A small network was shown many inputs. Here are its activations along a few directions, one row for each input.
In each table, some parts of the input vary, and every possible input appears once, in random order.
Descriptions start from the smaller parts, as in this example, which fits no table here: ring(8) and (point or (values(2) and line(4)) or line(11)).
Shared parts are said once, and a part with two or three values counts as separate values.
In the rows, 128 means zero.

Other details of the inputs shift rows strongly along two fixed directions, in all tables alike. That doesn't count.

Rows:
r1: [142  74 107  66 130 159 110 109 126 120 129]
r2: [138 132 100 155 114 119  83 122 168 162 148]
r3: [ 97 140  93 145 116 126  77 126 148 158 145]
r4: [148  94 115  74 152 163 123 122 110 167 141]
r5: [144 161 169 163 121  96 140 115 131 113 147]
r6: [148  91 125 105 161  78 195 127  80 101  82]
r7: [114 152 147 132 110  44 155 148 134 121  98]
r8: [161  95 140 121 153 136 186 140 108  71 148]
r9: [134 109  93  71 146 174 140 151 132 160 133]
r10: [122 129  97 165  79 139 100 113 142 169 121]
r11: [155 110 151 121 172 132 195 121  99 101 154]
r12: [125 156 167 174 118 104 147 123 121 119 149]
r13: [131 141 156 173 100 108 139 144 129  89 142]
r14: [ 91 176 151 146 119 112 149 137 139 101 124]
r15: [114 158 159 156 149  95 109 113 143  93 114]
r16: [127  93  75  92 169 155 124 123 126 142 150]
r17: [150 145 158 162 104 100 132 135 139  83 141]
r18: [162 113 125 134 167 143 197 121  99  87 124]
r19: [132 130 149 138  97  39 132 153 113  98 111]
r20: [126  85 163 115 157 148 171 153  91  86 113]
r21: [121 117  93 132 110  57  88 139 142 174 118]
r22: [126 183 128 159 122 109 136 123 113  88 123]
r23: [146 110 149 110 168 137 204 127 135  93 124]
r24: [118 159 103 119  97 125  85 115 131 162 167]
r25: [115 145 175 177 114 103 146 119 123 123 139]
r26: [128 150 100 126  92 132  72  94 143 148 109]
r27: [149  80  80 112 163 156 137 127 137 152 155]
r28: [129 173 148 159 117 109 160 144 153 105 139]
r29: [138 109 136 100 159 135 174 136  97  60 142]
r30: [ 93 165 171 155 120 119 145 155 137 119 104]
r31: [100  71  91 101 162 159 125 114 126 153 130]
r32: [133 140  88 161  82 140 100 118 140 166 132]
r33: [133 166 190 144 131 104 114 125 120 116 117]
r34: [109 181 153 135 123 105 142 128 149  95 123]
r35: [126 145 159 139 114  35 141 132 105 129 118]
r36: [114  70 103 107 166 167 120 138 122 168 120]
r37: [156 119 141 115 177 147 175 130  91  91  98]
r38: [151 137 104 146  86 133  83  99 154 159 114]
r39: [140 163  89 139  96 143  82 140 127 163 126]
r40: [121 131 136  94 173 140 197 134 117  82 130]
r41: [100 142  93 144  84 138  88 109 131 159 115]
r42: [128 178 138 155 122 106 130 111 121  88 112]
r43: [ 81 146 108 123  86 136 100 125 160 164 127]
r44: [108 154 152 152 105 107 127 139 118  78 137]
r45: [145 122 159 106 182 139 178 141  84 105 139]
r46: [128 139 103 116  80 124  72 124 146 131 148]
r47: [116 148 123 132  98 137  82 137 124 183 147]
r48: [109 136 156 195 136 101 138 131 143 114 127]
r49: [137 164 156 151 114 111 122 166 116  86 137]
r50: [142  78 110  88 174 161 104 125 134 156 112]
r51: [156  91 101  83 146 174 115 113 115 153  95]
r52: [128 144 107 140 124 126  66 141 153 166 133]
r53: [150 118 121 133  74 126  74 119 161 141 138]
r54: [121 153 114 116  98 121  80 104 138 162 155]
r55: [120 127  98 166 110 126  90 130 158 168 150]
r56: [122 154 164 158 110 115 123 163 113  92 127]
r57: [121 181 165 140 128 112 138 152 144 109 113]
r58: [134 109 171  92 178 129 170  95 100  90 122]
r59: [125  95  73  92 137 172 135 108 105 146 123]
r60: [138  94  85  98 141 181 130 132 101 162 113]
r61: [152  66 104 104 164 154 122 105 147 152 128]
r62: [117 112 154 107 175 135 185 114  86  96 140]
r63: [135  95 117  64 147 173 127 129 143 159 106]
r64: [143 153 182 159 121  97 130 105 135 113 132]
r65: [131 160 170 152 117 106 144 122 164 105 113]
r66: [121  79 121  88 146 170 129 126 102 177 132]
r67: [130  87  85  88 170 152 119 111 133 142 139]
r68: [113 163 155 167 113 113 161 140 150 111 130]
r69: [136  52 104 104 116 166 138 127 125 142 141]
r70: [140 131 128 118  84 133  57 138 146 145 123]
r71: [113 162 157 175 119 121 133 139 108 113  93]
r72: [ 93 138 120 130  91 127  86 108 131 173 146]
r73: [155  81 105  75 133 166 115 143 118 136 134]
r74: [104 156 112 125  93 145  95 154 153 175 127]
r75: [139 112 139 124 204 137 170 153 104  95 127]
r76: [ 99 124 109 130  72 131  78 128 139 141 140]
r77: [109 159 156 176 150 108 122 156 125 113 122]
r78: [166 107 134 130 167 139 192 110 107  88 113]
r79: [118  73 102  97 130 171 160 123 147 166 128]
r80: [109 154 115 106  93 131  84 112 172 154 120]
Description of these inputs: values(5) and (point or (values(3) and line(5))).
The inputs of r2 and r17 match in every part but the values(5) part. If r67 is changed in the same way as r2 into r17, which row does it become?
Answer: r46
The inputs of r48 and r25 match in every part but the values(5) part. If r27 is changed in the same way as r48 into r25, which row does it become?
Answer: r11
The inputs of r73 and r52 match in every part but the values(5) part. If r76 is changed in the same way as r73 into r52, which row does it become?
Answer: r31
Change only the line(5) part in r42. List by row number the other rows that result.
Answer: r22, r26, r41, r59
Change only the values(5) part in r66. List by row number the other rows that result.
Answer: r20, r30, r36, r71
Change only the values(5) part in r19. List by row number the other rows that result.
Answer: r6, r7, r21, r35
